These are the activations of a small neural network, seen along a few directions. Each row is one input.
Each table varies a few parts of the input and shows all the possible inputs, shuffled.
Descriptions start from the smaller parts, as in this example, which fits no table here: one of 4 places along a line, together with either a single point or one of 9 places along a line or (one of 3 separate values, together with one of 5 places around a ring).
Shared parts are said once, and a part with two or three values counts as separate values.

Other details of the inputs vary at random and push rows far along three fixed directions, the same in every table; ignore that.

A family of inputs:
row 1: 45,15,38,7,11,-5,19,6,24,-14,-3,-9
row 2: 2,-43,-23,-2,11,-10,-18,-24,-32,-4,-29,-2
row 3: -42,-57,-30,-5,-28,14,-9,11,-27,34,1,-7
row 4: 4,51,-2,-5,21,-11,19,-23,25,-9,12,-3
row 5: 0,-42,-16,-7,9,1,-25,-21,-23,-5,-35,-18
row 6: 18,13,30,4,-1,26,19,42,16,3,25,5
row 7: -36,52,-15,-9,-3,-21,35,-11,31,13,37,-3
row 8: 35,32,29,14,-7,16,32,22,32,5,29,23
row 9: -48,35,-48,-3,-7,18,-6,-16,-9,18,6,6
row 10: 13,-34,3,8,-9,4,-15,-1,-17,-1,-30,-6
row 11: -8,-38,-6,-7,-9,-17,-31,-20,-16,-20,-29,-9
row 12: 31,-34,18,3,-1,-9,-9,-9,-2,-16,-28,-7
row 13: -12,-10,-21,-7,21,-40,-13,-37,-12,-5,-20,-11
row 14: 42,-10,27,-5,30,-13,7,-14,21,-17,-11,-16
row 15: 36,0,15,-11,30,-15,7,-20,23,-26,-18,-21
row 16: 7,-6,7,8,-22,35,8,41,1,13,38,29
row 17: 32,3,21,9,9,2,20,24,2,-12,8,8
row 18: 20,-9,15,-7,25,-25,-5,-29,12,-10,-15,-21
row 19: -32,5,-31,-7,-3,-3,-5,-5,-12,31,7,6
row 20: 14,-53,4,-2,7,-16,-23,-3,-33,-24,-43,-19
row 21: 23,-29,18,9,-18,26,-5,26,3,8,5,11
row 22: -35,53,-20,2,-2,11,8,-12,12,30,31,9
row 23: -31,48,3,-14,8,-22,-1,-18,15,-21,1,-16
row 24: -17,22,-8,-2,-11,-10,-5,-12,6,-9,9,10
row 25: 26,-9,32,-6,12,-13,2,7,14,-27,1,-7
row 26: 37,8,35,0,14,-13,22,16,22,-28,18,10
row 27: -19,29,6,-8,-9,0,-5,-3,18,-6,18,-3
row 28: -45,43,-20,-15,-1,-4,-6,-14,14,32,14,-11
row 29: 37,-16,30,5,13,17,15,28,25,21,22,3
row 30: -12,-22,-7,17,-27,51,-6,43,-22,33,6,11
row 31: -36,3,-21,-6,-7,-5,-10,0,-24,-7,-5,6
row 32: 0,21,-6,1,14,-36,1,-25,-5,-27,-24,-11
row 33: 14,-44,-6,21,-25,38,-2,34,-30,23,-4,27
row 34: -24,20,-13,-3,0,-11,-1,-2,-13,-10,-2,1
row 35: -38,25,-32,6,-13,-5,-12,-22,-24,5,-16,0
row 36: -1,-23,-6,16,-35,48,-1,40,-14,30,23,35
Each input here is: one of 2 separate values, together with either a single point or one of 6 places along a line or one of 11 places around a ring.
Q: Changing only the choice among 2 separate values turns row 5 into row 4. The same change can be made to row 28. Which row results?
A: row 19
Q: Change only the choice among 2 separate values in row 14. List by row number the other rows that result.
A: row 2
Q: Change only the choice among 2 separate values in row 25. List by row number the other rows that result.
A: row 26
Q: Change only the place on the ring of 11 in row 12. List by row number the other rows that result.
A: row 1, row 6, row 10, row 11, row 20, row 21, row 23, row 25, row 27, row 30

A family of inputs:
row 37: 18,28,12,11,-5,40,11,22,30,29,22,5
row 38: -15,9,2,0,-9,18,9,4,11,33,19,-8
row 39: -22,19,-14,-6,9,-14,10,11,-10,-7,15,-2
row 40: -19,0,-18,-2,-3,14,-13,-21,-5,14,-8,-3
row 41: 20,-16,-6,-2,15,-6,4,7,-6,-7,5,11
row 42: 52,-14,26,5,16,9,2,4,19,-8,-13,-5
row 43: 22,-4,27,16,-16,17,15,29,13,-11,22,14
row 44: -9,-15,0,-1,6,1,-2,7,-27,-13,-14,-13
row 45: -35,19,-17,-7,-1,0,-24,-10,-9,-6,-19,-19
row 46: -6,16,7,-7,10,-1,12,5,12,-3,17,-2
row 47: -11,-4,5,-9,0,-32,-26,-18,-14,-20,-21,-7
row 48: -21,-1,-10,4,-16,25,-10,11,-1,35,1,-12
row 49: 10,-29,8,9,-16,-3,-1,9,-9,-23,-7,2
row 50: 23,-3,24,10,-21,15,22,33,13,-12,19,14
row 51: -12,34,0,3,-21,18,1,15,2,15,18,24
row 52: 20,7,0,-11,27,-31,7,-19,13,-23,-2,0
row 53: 14,-17,17,-1,-2,20,6,14,14,16,14,-6
row 54: 26,-2,38,6,0,-3,0,20,11,-10,14,9
row 55: -5,9,-9,1,-20,0,0,0,-7,-7,-9,13
row 56: 0,35,-3,1,8,-7,0,-24,19,12,-10,-17
row 57: -11,-25,-2,-12,7,-9,-18,-16,-14,-15,-25,-16
row 58: 16,-7,2,10,14,-31,19,-6,-4,10,-21,-6
row 59: -31,-8,-32,6,-3,15,-4,4,-40,13,-5,8
row 60: 42,-46,11,17,6,28,-3,37,-32,-6,-23,4
row 61: 1,43,8,15,-9,0,14,-5,20,-14,17,11
row 62: -10,28,5,-3,-3,13,-2,2,26,14,8,-16
row 63: -7,21,16,10,-13,7,-2,14,10,-1,21,10
row 64: -7,8,-6,10,-2,29,8,18,-21,10,5,8
row 65: 38,-49,9,11,-19,13,6,24,-20,-13,-15,19
row 66: -19,5,-7,-16,-5,-41,-16,-27,-12,-28,-29,-11
row 67: -18,12,-28,1,6,-2,5,6,-23,3,7,9
row 68: 47,-34,22,7,11,22,6,22,-7,-6,-3,9
row 69: -1,6,9,0,-1,11,23,11,21,32,32,0
row 70: -17,5,-14,-9,3,-18,7,-8,11,20,19,-7
row 71: 0,49,3,-6,22,-14,18,-19,23,-11,14,0
row 72: -4,43,-3,-1,12,0,-6,-12,10,-11,-11,-9
row 73: -2,-18,-16,-6,15,-31,-5,-43,-8,5,-22,-14
row 74: 25,-47,-2,-1,11,-4,-3,-13,-6,6,-12,-1
row 75: -23,22,-12,-10,-1,0,6,1,20,16,31,2
row 76: -27,22,-23,-3,1,6,-23,-21,-7,0,-24,-9
row 77: -16,22,3,-1,-7,30,-6,20,11,12,7,-3
row 78: -7,37,6,9,-2,-13,-6,-17,8,-12,4,6
row 79: 34,-10,27,10,1,-1,-5,10,0,-9,2,16
row 80: 23,-25,6,-1,-9,-8,-4,4,-17,-14,-20,13
row 81: 5,-50,-4,-11,10,-23,-12,-21,-8,-4,-19,-17
row 82: -31,11,-26,-8,6,-5,-9,-27,-8,3,-8,1
row 83: -28,-12,-13,-5,-11,21,-4,6,-1,27,17,3
row 84: 10,-56,5,-1,-3,25,-3,29,-16,11,4,9
row 85: -25,2,-22,3,-16,35,-9,-4,-5,37,8,4
row 86: -3,-2,-12,2,-11,-23,-5,-25,-12,-31,-25,-1
row 87: -24,33,5,12,-17,6,-1,4,11,-3,20,6
row 88: -14,-1,-29,-2,0,-6,1,-13,-3,29,11,5
row 89: 2,9,-1,7,-6,26,12,3,9,36,16,4
row 90: -4,-41,-32,-7,6,-18,-19,-24,-19,6,-17,-2
row 91: 14,25,26,-11,18,-15,13,-18,37,-14,8,-18
row 92: -38,-6,-30,0,-13,32,-20,-4,-25,22,-7,8
row 93: -4,1,-6,-16,22,-38,-3,-16,2,-27,-3,-12
row 94: -12,13,-12,-4,6,2,3,-21,11,14,8,3
row 95: 23,14,20,-17,29,-32,18,-5,30,-27,13,-6
row 96: -19,-33,-14,0,0,6,-4,15,-37,2,-8,-2
row 97: -42,-2,-18,-4,-31,10,-24,9,-27,13,-4,10
row 98: -32,-7,-19,-4,-33,7,-12,10,-21,3,-9,8
row 99: 0,21,12,-4,2,11,-3,3,25,4,3,-14
row 100: 22,1,-1,-10,25,-32,6,-26,19,-14,0,-3
row 101: 22,5,27,-7,18,-4,10,6,15,-20,4,-11
row 102: 16,-21,8,1,2,-19,-22,-11,-18,-16,-23,7
row 103: 13,4,6,-20,27,-52,6,-32,27,-22,-1,-21
row 104: 4,35,19,10,-2,35,19,46,10,8,23,0
row 105: 10,-47,-3,20,-16,11,-21,5,-31,-7,-16,14
row 106: 54,-24,29,20,-8,12,20,25,6,-20,7,18
row 107: 6,23,15,1,20,-51,29,-11,19,0,-11,-22
row 108: -1,-17,0,0,-22,-4,1,9,-10,-16,-11,4
Q: Changing only one part turns row 64 into row 44. The same change can be made to row 86. Which row results?
A: row 50
Q: Changing only one part turns row 65 into row 108. The same change can be made to row 94. Which row results?
A: row 83
Q: What is each input in this table made of?
A: one of 2 separate values, together with either a single point or one of 11 places around a ring or (one of 4 places along a line, together with one of 6 places along a line)
Q: Change only the place on the line of 6 in row 100. List by row number the other rows that result.
A: row 41, row 52, row 67, row 88, row 90
Q: Change only the place on the line of 4 in row 101. List by row number the other rows that result.
A: row 45, row 46, row 93

A family of inputs:
row 109: 7,41,14,15,-13,41,19,34,19,17,29,18
row 110: -25,-8,-16,5,-23,29,-20,9,-18,14,-6,7
row 111: -23,16,-10,-3,-7,-10,-10,-12,-5,-8,-3,1
row 112: 29,-21,8,-6,24,-33,-1,-30,6,-18,-22,-16
row 113: 14,4,10,11,-7,14,10,25,-3,0,12,17
row 114: -5,0,-5,-1,2,12,12,16,1,15,19,6
row 115: -21,6,-6,-5,-4,-9,-11,-15,-1,-2,-9,-12
row 116: 28,-40,10,0,11,4,4,17,-8,4,-1,2
row 117: 16,-36,-3,0,5,-4,-2,-1,-9,9,-5,3
row 118: 16,23,21,-2,10,-15,6,-10,20,-23,0,-5
row 119: 2,29,5,-8,20,-13,5,-19,20,-6,-4,-18
row 120: 13,51,15,-1,12,2,23,-7,43,11,23,-2
row 121: -19,32,-6,-8,2,-26,-1,-22,7,-21,0,-4
row 122: 25,-31,18,2,-2,2,9,23,1,-5,7,5
row 123: 24,-39,17,2,-2,2,0,19,-6,-2,-2,3
row 124: -27,-12,-15,2,-21,26,-18,9,-15,22,-4,-1
row 125: -20,17,-11,8,-14,16,-5,5,-11,5,2,8
row 126: 25,-24,8,3,5,-18,3,2,-15,-27,-16,4
row 127: -24,4,-18,-8,10,-12,-12,-24,-7,1,-13,-16
row 128: -34,-12,-36,-5,-7,-8,-12,-20,-19,16,-6,0
Q: Changing only one part turns row 115 into row 127. The same change can be made to row 124. Which row results?
A: row 119
Q: What is each input in this table made of?
A: one of 4 places along a line, together with one of 5 places along a line
Q: Change only the place on the line of 5 in row 116. List by row number the other rows that result.
A: row 111, row 113, row 117, row 123
Q: Change only the place on the line of 5 in row 121. List by row number the other rows that result.
A: row 114, row 122, row 126, row 128

A family of inputs:
row 129: -7,43,2,-1,0,-1,14,-11,25,4,15,-2
row 130: 24,14,24,5,7,7,14,16,13,-6,11,2
row 131: 3,-27,-3,-1,5,9,-10,3,-12,7,-6,-1
row 132: 21,-12,10,5,5,-10,7,4,-4,-16,-4,6
row 133: 0,6,-3,-3,9,-8,3,-13,2,-4,-8,-9
row 134: 0,3,-3,-3,4,-19,4,-9,0,-4,-5,-2
row 135: -10,42,8,-1,-1,-5,10,-6,26,8,15,-5
row 136: -5,1,-1,-11,7,-30,-15,-29,0,-27,-24,-16
row 137: -6,-22,-8,7,-13,42,-2,32,-9,34,17,10
row 138: -17,-6,-15,1,-8,-5,-8,-4,-18,-4,-8,4
row 139: -27,13,-17,2,-12,0,-14,-14,-10,0,-9,0
row 140: -25,14,-17,3,-5,0,-10,-11,-13,-1,-11,-2
row 141: 18,7,19,-2,3,-1,15,16,16,-10,16,5
row 142: 2,-29,-1,2,-6,8,-7,1,-8,6,-7,-3
row 143: 4,-28,-3,1,-3,8,-10,2,-7,8,-5,-2
row 144: -2,3,1,-5,7,-9,-7,-16,6,-3,-3,-6
row 145: 3,-25,-3,2,-6,0,-5,9,-17,-6,-5,6
row 146: 2,-30,-5,-2,1,1,-6,4,-13,4,0,5
row 147: -37,21,-28,1,-17,21,-8,-2,-3,27,11,6
row 148: -1,23,9,-2,4,-10,15,2,18,3,16,-1
row 149: -6,-8,-6,9,-13,27,-4,21,-14,13,3,10
row 150: 2,-30,-6,-1,0,0,-4,5,-11,5,-1,1
row 151: -10,-10,-5,1,-12,26,-6,21,-9,12,5,5
row 152: -15,-5,-17,-2,-5,3,-15,-13,-11,7,-8,2
row 153: -2,6,3,-3,-1,-9,-7,-9,3,-13,-8,-5
row 154: -10,23,-5,-4,6,-13,2,-15,5,0,-7,-9
row 155: 2,6,-5,-4,11,-8,0,-12,3,-2,-7,-8
row 156: 6,-10,1,-6,14,-28,-12,-23,-10,-28,-30,-16
row 157: 42,-11,28,9,-1,16,18,28,16,8,13,11
row 158: 23,-9,13,7,2,-3,1,1,0,-14,-9,3
row 159: -37,18,-28,-1,-12,14,-4,-1,-9,23,15,12
row 160: 31,-28,20,1,12,-8,4,8,1,-5,-11,-8
row 161: 25,5,13,1,9,0,20,11,17,0,17,7
row 162: -5,44,1,-3,11,1,12,-7,22,5,16,0
row 163: 20,-12,13,2,5,-11,4,6,-4,-15,-1,3
row 164: -29,7,-17,-4,-9,-6,-10,-7,-11,-3,-3,0
row 165: -9,-10,-4,4,-13,27,-5,22,-11,12,4,7
row 166: 21,-17,7,0,7,-10,11,1,1,-8,-1,1
row 167: 24,13,25,6,0,6,11,13,16,-7,12,5
row 168: -11,40,5,-1,0,3,22,4,26,10,31,3
row 169: -4,4,-2,-7,7,-31,-14,-31,-3,-27,-26,-14
row 170: 2,-28,-2,1,0,8,-4,4,-11,7,-8,-6
Q: Changing only one part turns row 162 into row 152. The same change can be made to row 160. Which row results?
A: row 135
Q: Changing only one part turns row 133 into row 129. The same change can be made to row 137. Which row results?
A: row 143
Q: What is each input in this table made of?
A: one of 3 separate values, together with either one of 6 places along a line or (one of 2 separate values, together with one of 4 places along a line)
Q: Change only the choice among 2 separate values in row 129. List by row number the other rows that result.
A: row 142
Q: Change only the place on the line of 6 in row 140. List by row number the other rows that result.
A: row 130, row 149, row 151, row 156, row 165
Q: Change only the choice among 3 separate values in row 169. List by row number the other rows that result.
A: row 145, row 156
